Look-ups in named tables: a row name and a column name give one cell, copied from the table.

vubul.tsv
	suluk	gebo	tano	noned	dubovev	vit	musun	gir
komagoz	169	171	28	142	91	85	58	76
kudemo	171	66	197	100	160	94	131	67
tuv	164	31	197	61	66	70	170	163
segapu	114	141	135	51	199	153	112	130
fal	75	136	77	69	130	147	109	135
roki	96	102	53	79	172	166	82	139
votu	21	145	171	208	95	149	117	190
vozun	102	121	60	42	168	160	96	139
timepak	77	187	196	121	134	126	189	141
gepide	102	96	71	81	123	135	141	138
tugu	105	79	63	64	155	144	96	138
bosav	86	102	66	65	165	120	113	130
gufolet	82	101	81	77	96	163	137	115
kanuri	71	107	90	166	103	158	145	122

What is the tano of vozun in vubul? 60
What is the vit of gufolet in vubul? 163
What is the noned of timepak in vubul? 121
What is the tano of fal in vubul? 77
What is the musun of gepide in vubul? 141
What is the musun of timepak in vubul? 189
What is the dubovev of vozun in vubul? 168
What is the musun of kudemo in vubul? 131
What is the gebo of tuv in vubul? 31
What is the musun of komagoz in vubul? 58
What is the gebo of roki in vubul? 102
What is the gebo of kanuri in vubul? 107
What is the gebo of komagoz in vubul? 171
What is the gir of gepide in vubul? 138
What is the vit of timepak in vubul? 126
What is the suluk of vozun in vubul? 102
What is the dubovev of tugu in vubul? 155
What is the suluk of gepide in vubul? 102
What is the tano of kudemo in vubul? 197
Row with the largest vit: roki

vivegek
columns: pob, geg, lik, vegek, sopusel, ver, ribig
kupak: [121, 84, 104, 149, 150, 196, 128]
kanibu: [94, 114, 113, 135, 113, 132, 108]
bal: [104, 63, 77, 142, 157, 124, 131]
duder: [122, 102, 90, 135, 111, 148, 107]
zanuba: [154, 133, 96, 147, 104, 135, 126]
razave: [109, 100, 99, 143, 118, 162, 110]
navaza: [49, 104, 96, 147, 90, 138, 82]

bal, sopusel -> 157
kupak, vegek -> 149
zanuba, ver -> 135
navaza, lik -> 96
kanibu, pob -> 94
zanuba, geg -> 133
navaza, sopusel -> 90
navaza, pob -> 49
kupak, ver -> 196
duder, ribig -> 107
razave, geg -> 100
Which row has the largest ribig? bal

vog.tsv
	pim	duba	zud	lovatu	gem	vod	muve	luzifa
maf	174	134	85	50	127	132	130	58
govifo	110	107	86	116	97	89	77	89
pok	183	188	175	223	200	158	254	227

What is the duba of govifo in vog? 107
What is the muve of maf in vog? 130
What is the luzifa of govifo in vog? 89
What is the pim of pok in vog? 183
What is the lovatu of maf in vog? 50
What is the pim of govifo in vog? 110
What is the luzifa of maf in vog? 58
What is the vod of govifo in vog? 89
What is the vod of pok in vog? 158

sabeg
|  | lumas | fofize | logub | fiz | ridot | defa | mogeke | feb | tume |
|---|---|---|---|---|---|---|---|---|---|
| fifavil | 129 | 157 | 141 | 89 | 81 | 27 | 74 | 159 | 83 |
| nole | 122 | 120 | 69 | 114 | 114 | 111 | 99 | 94 | 93 |
| nuf | 71 | 137 | 96 | 124 | 74 | 114 | 116 | 102 | 122 |
| taronen | 192 | 131 | 15 | 19 | 121 | 106 | 103 | 74 | 102 |
| devado | 135 | 125 | 196 | 129 | 77 | 126 | 178 | 118 | 104 |
| monela | 137 | 123 | 82 | 47 | 136 | 141 | 111 | 104 | 146 |
| lumogun | 43 | 2 | 114 | 135 | 111 | 17 | 55 | 37 | 117 |
| vis | 89 | 145 | 132 | 99 | 36 | 107 | 142 | 122 | 124 |
| rirabab | 73 | 146 | 119 | 135 | 115 | 156 | 108 | 184 | 73 |
| bodu | 148 | 121 | 30 | 25 | 100 | 107 | 71 | 53 | 42 |
| medes | 62 | 141 | 49 | 177 | 75 | 195 | 95 | 50 | 74 |
| gof | 63 | 62 | 102 | 126 | 85 | 75 | 121 | 14 | 42 |
| fim | 132 | 141 | 80 | 118 | 152 | 102 | 127 | 172 | 119 |

What is the fiz of taronen in sabeg? 19
What is the logub of nole in sabeg? 69
What is the tume of vis in sabeg? 124
What is the ridot of rirabab in sabeg? 115
What is the ridot of taronen in sabeg? 121
What is the logub of lumogun in sabeg? 114
What is the mogeke of monela in sabeg? 111

